A small network was shown many inputs. Here are its activations along a few directions, one row for each input.
Each table varies a few parts of the input and shows all the possible inputs, shuffled.
A made-up example of a description, with smaller parts first: one of 4 places along a line, together with either a single point or one of 11 places along a line or (one of 3 separate values, together with one of 8 places around a ring).
Shared parts are said once, and a part with two or three values counts as separate values.

Other details of the inputs vary at random and push rows far along two fixed directions, the same in every table; ignore that.

A family of inputs:
x1: [-26  -6 -13  -3   2   4  17  -8  -9 -20 -15 -32  10]
x2: [ 15   0  11   2  13  -2 -15   7   8  24  14  25 -26]
x3: [ 13 -23   2 -16  27 -12   0   8  -3 -16 -14  -5 -28]
x4: [-21  -7  -9  -2   1   8  17  -8 -10 -22 -18 -32  12]
x5: [ -2  11   9  28 -16   6  -3   4  -2  17   3 -14  21]
x6: [-8 26 15 24 -3 22 -2  1  0 11 12  1 10]
x7: [-13  14  -4  17 -20   8   8  -2   3  17   9   7  24]
x8: [-13  21   8  16 -12  26   7   4  -4   9  17  14  13]
x9: [ 14   3   1  -1  11   1 -11  10   6  19  18  36 -23]
x10: [ 27 -25  -1  -3  -6 -13 -17   4   7  32   7  10  -1]
x11: [-11  26   0  20  -9  16   0   5   3   9  11  11  19]
x12: [-16  11   7  17 -15  17  -4   7  -5  18  13  -5  17]
x13: [-20   1 -13  -4   1   7  27  -9  -3 -29 -17 -16  14]
x14: [ 14  -8   1  -6   3  -6  -7  10   6  25  14  36 -13]
x15: [ 10 -20   5 -15  31  -7   0   6  -7 -18  -7  -2 -36]
x16: [-23   6  -7  -6   7  14  24  -4  -5 -33 -13 -10  10]
x17: [ 20 -25 -10 -15  23 -23   1  -9  11 -15 -21  -8 -13]
x18: [-8 29  5 20 -7 26  1  3 -2  6 15 13 12]
x19: [ -6  30  15 -10 -52  -1 -15  -9 -15   5  11  -5  16]
x20: [ 19 -22 -19 -19  20 -19   5  -6  10 -21 -18   3 -10]
x21: [ -2  18   7  26 -13   8  -2  -2   6  17   0  -6  23]
x22: [ 26 -14   0   6   2 -21 -18   0  18  26   3  13  -3]
x23: [ -2   7   5  29 -16  -2  -6   0   4  18   6 -17  29]
x24: [ 21   8  20 -31 -30 -13 -31   3 -12  10  14  24 -21]
x25: [  7 -29  -4 -25  21  -5   1   4  -5 -12 -12  -2 -27]
x26: [ -9  -6  -6   7   6  -4  13 -10  -4 -27 -20 -39  19]
x27: [ -7   1  -2  19 -21   4  -4  -2   2  21   9 -14  30]
x28: [ 14 -22 -23 -19  21 -22   5  -7  11 -20 -15   4 -13]
x29: [ 21 -15   5   7   1 -18 -16  11   5  30   7  11 -13]
x30: [ -8  22  -7  21 -15   9   2  -1   6  14   7   5  22]
x31: [ -2   9  -3  18 -22   7   4  -4   8  13   7   2  34]
x32: [ 24  -3  11   2   9  -5 -16  10  10  24   5  21 -15]
x33: [ -2 -17  -8 -27  27  -5  12   2  -2 -18  -1  18 -33]
x34: [ 15  -7  14   6  10  -5 -17  15   1  24  17  18 -27]
x35: [ 15 -12  -1 -51 -16 -31  -9 -14  -9 -29 -10 -10 -18]
x36: [ 18 -10  12   5   7 -11 -18  17   3  26  11  16 -18]
x37: [-24  22  13 -30 -22   9   1 -15 -28 -46  -4 -18  -7]
x38: [  9 -29 -20 -24  16 -22  10  -6   8 -15 -12   5 -10]
x39: [-20  14   9  18 -12  23  -2   5  -7  17  19  -3   8]
x40: [-15   8 -15   0   6   6  21 -10   0 -32 -19 -16  12]
x41: [-23   9  -2   3  16   6  15  -6  -1 -29 -16 -22   5]
x42: [-20   5  -9   4  10  -1  17 -12   1 -24 -21 -27   9]
x43: [-18  12  -9  -2  12  14  18  -4  -3 -36 -15 -11   8]
x44: [ 16 -13  10  -4   4   6 -16  11  -3  28  18  21 -24]
Description of these inputs: one of 4 places along a line, together with either a single point or (one of 2 separate values, together with one of 5 places around a ring).
The inputs of x8 and x31 match in every part but the place on the line of 4. If x39 is changed in the same way as x8 into x31, which row does it become?
> x27
List by row number the other rows that have the place on the line of 4 in common with x41.
> x3, x11, x12, x14, x16, x24, x25, x32, x36, x43
Change only the place on the ring of 5 in x21. List by row number the other rows that result.
> x4, x5, x13, x40
Change only the choice among 2 separate values in x8. List by row number the other rows that result.
> x33

A family of inputs:
x45: [ 15   6  11  15 -21   7 -18  10   4  47  26  31   4]
x46: [20 -8 -2 13  8 -7 -8  7 13 23  4 17 -3]
x47: [ 19  -5   8  -4  -2  -3 -15  11   1  25  15  27 -18]
x48: [ -7   0  -7  -4  -2  -1   9  -7  -1 -19  -9 -14  11]
x49: [ -1 -19 -12  -4  28  -8  12  -1   5 -16 -14  -8 -11]
x50: [ 18 -19  -1   4  19  -6  -5  10  10  21   3  15 -14]
x51: [-19  17   0  13 -15  14   7  -3  -3   1   7  -5  22]
x52: [-16  22   1  21 -24  15   2  -4  -2   7   7 -13  33]
x53: [ 26 -21   3  -9   0 -12 -17  10   3  29  11  23 -18]
x54: [-12   2  -3 -13  11  -1  13 -10  -7 -40 -18 -21  -3]
x55: [ -6  20  16  20 -19  17  -8   4  -5  18  16  -1  14]
x56: [ 24  -8   2 -16   5 -13 -13   6   5  10   4  27 -22]
x57: [  0  -6  -2 -16  13  -6   2  -5  -4 -22 -11  -7 -16]
x58: [ -8  -7  -6 -15  10  -8  11  -9  -5 -34 -21 -22  -3]
x59: [  8 -19   1 -16  11 -11  -2   2  -4  -5  -8  -4 -20]
x60: [-17  17  -3   9 -13  13   8  -6  -1  -4   2  -6  20]
x61: [-16  20   5  17 -19  11   1  -4  -4   1   1 -18  25]
x62: [-16  12  -1  13 -16   9   5  -4  -4   1   4 -13  24]
x63: [-12  18  -1  11 -15  11   7  -5   0  -2   3  -2  23]
x64: [ 20 -15  -2 -23  13 -15  -9   4   4   2  -1  22 -30]
x65: [-12  -7  -4 -11   9  -5  11  -6  -7 -26 -15 -23  -4]
x66: [-17  -1  -4 -14  14   1  13  -8  -9 -38 -14 -24  -8]
x67: [ 15 -23 -10  -7  28 -14   2   2  11  -1 -11   7 -19]
x68: [ -5  22  10  18 -21  12  -9   6  -1  23  19  12  14]
What is each input in this table made of?
> one of 4 places along a line, together with either a single point or one of 5 places around a ring
The inputs of x56 and x64 match in every part but the place on the line of 4. If x48 is changed in the same way as x56 into x64, which row does it become?
> x52

A family of inputs:
x69: [ 19   7  13  -3 -31   7 -24   9  -2  38  26  44   1]
x70: [-16  13  -6 -21  10   6  15 -10 -10 -42 -10 -13 -13]
x71: [ -5 -12  -1 -27 -11  -6   6  -2 -16 -24  -6  -7  -9]
x72: [-10  -6  -3   6  31   9  20  -3   1 -37 -22 -30   3]
x73: [ 22  -8   2  20  -4  13 -11  14  15  50  23  36   8]
x74: [-32  32   1  32  -7  22  12  -5  -3  -5  11  -8  25]
x75: [ 12 -21  -3 -33  -4 -14  -6   1  -6   0   5   6 -23]
x76: [ 23 -20  -6 -37   5 -10 -12   3   1   6   7  30 -32]
x77: [-24  17   4  34 -11  17   4   2  -7   7  -3 -32  32]
x78: [ -2 -15   3 -15   8 -11   0  -5  -6 -11 -14 -17 -19]
x79: [ 23 -17 -21 -19   7 -21   1  -7  17  -2 -11  21  -3]
x80: [-20  25   1  38  -1  32  19   0   2  -4   3 -11  29]
x81: [ 29  19   8  24 -16 -13 -22   1  21  31   9  19  18]
x82: [ 18  -4  12  22 -14  -6 -28   8   5  53  24  15  -3]
x83: [-32  25   2  14 -21  25  11  -6  -4   3   5  -5  29]
x84: [-12  -2  -5   0  29   0  12   3   0 -31 -22 -23  -6]
x85: [ 31 -24  11 -29  -2 -21 -23   4  -9   4  -1  13 -35]
x86: [  6  30  -3  26 -17   1  -1  -5  15  12   5  13  29]
x87: [ 30 -11  16 -28   8 -19 -23   7  -4  -4   1  23 -36]
x88: [  8 -26  -1 -25   4 -19   0   3  -2   7   0   8 -23]
x89: [-17  12   6  37  -8  24   9  -3  -4   6  -2 -33  35]
x90: [-14  12  -1 -21   6   4  16  -8 -17 -47 -12  -7 -11]
x91: [-22   1  -4   0  24   0  13  -8  -3 -40 -15 -28  -3]
x92: [  6   8  -6  16 -29  -8  -2  -4  11  22   7   2  35]
x93: [-11  25   3  34  -5  18   3  10   4  19  10   8  15]
x94: [ 17 -17   5 -25   0 -14 -16  -2  -6  -1  -2  -4 -28]
x95: [ 15  -9   4  17 -13  -4 -15  18   5  54  23  23   4]
x96: [ 14 -35  -7  -8  18  -7   7   6   3   8  -2   4 -11]
x97: [-27 -15 -16 -10  11  -3  21  -8  -8 -29  -8 -27   3]
x98: [ 26  -7  10 -26  11 -16 -20   4   2  -1   3  14 -35]
x99: [ -8  22  -3  27 -25   1   1 -14   5   1  -8 -28  43]
x100: [-15  11  -4  19 -13  16  -1   0   4  22  20  12  19]
x101: [ -4 -18 -18 -12  22   0  13   4   3  -8 -13   5 -11]
x102: [-25  10  -5 -11  17   6  23 -10  -7 -39 -17 -14  -9]
x103: [ -1  -3   8 -13  18 -10   0  -2  -1 -19 -13  -7 -20]
What is each input in this table made of?
> one of 5 places around a ring, together with either a single point or one of 6 places along a line
List by row number the other rows that have the place on the ring of 5 in common with x70.
> x74, x80, x86, x90, x93, x102
List by row number the other rows that have the place on the ring of 5 in common with x82.
> x77, x78, x85, x89, x94, x99

A family of inputs:
x104: [ 44 -26  -4  -7  20 -16 -18  10  23  31   5  39 -26]
x105: [  7  22  13  45 -24  11 -14  15  10  57  25  18  31]
x106: [ 39 -17   9 -24  -6 -24 -24   6   3  22  10  27 -33]
x107: [ -2  24   3  31 -59  14 -11   0   5  52  30  14  53]
x108: [-24   8 -11  14  11  13  19  -8   0 -24 -12 -32  24]
x109: [  5  16  15  45 -23  13 -18   9  12  58  32  13  28]
x110: [-14 -11  -8 -35  26  -8  16 -12  -8 -47 -20  -9 -28]
x111: [-52  39   9  24 -24  48  20  -2 -20 -26   6 -31  42]
x112: [-30  23  -4  -2  -9   7  14 -10 -10 -36  -7 -21  13]
x113: [  0 -20 -13 -47  31 -20  10  -8  -5 -43 -23  -1 -39]
x114: [ 29 -19   9 -22   9  -6 -19  13  -2  24  15  40 -42]
x115: [-41  38   5  15 -16  34  20  -9 -15 -24   3 -26  29]
x116: [ 48 -27   5 -34   4 -34 -31   9   5  26   9  40 -48]
x117: [-11  -7 -15  -3  23   2  25  -4   5 -34 -28 -16   4]
x118: [-19   8 -11  17  11  14  21 -11   0 -29 -13 -26  24]
x119: [ 14  -2  12  27  -9  -3 -15  14  12  52  20  22   6]
x120: [  0 -19  -1 -37  10 -14   5 -11 -14 -46 -27 -29 -19]
x121: [-21   8  -9  18   9  11  25  -6  -3 -28 -18 -23  24]
x122: [  1 -39 -18 -24  41 -22  14   0   0 -28 -28 -15 -34]
x123: [-18 -13 -16  -1  23   0  16  -9  -2 -27 -18 -33  -1]
x124: [  3  36  28  31 -53  16 -27   5  -5  45  27   6  37]
x125: [ 43 -24   4 -33   6 -34 -30   9   8  25  11  44 -46]
What is each input in this table made of?
> either a single point or (one of 2 separate values, together with one of 5 places along a line) or one of 11 places along a line
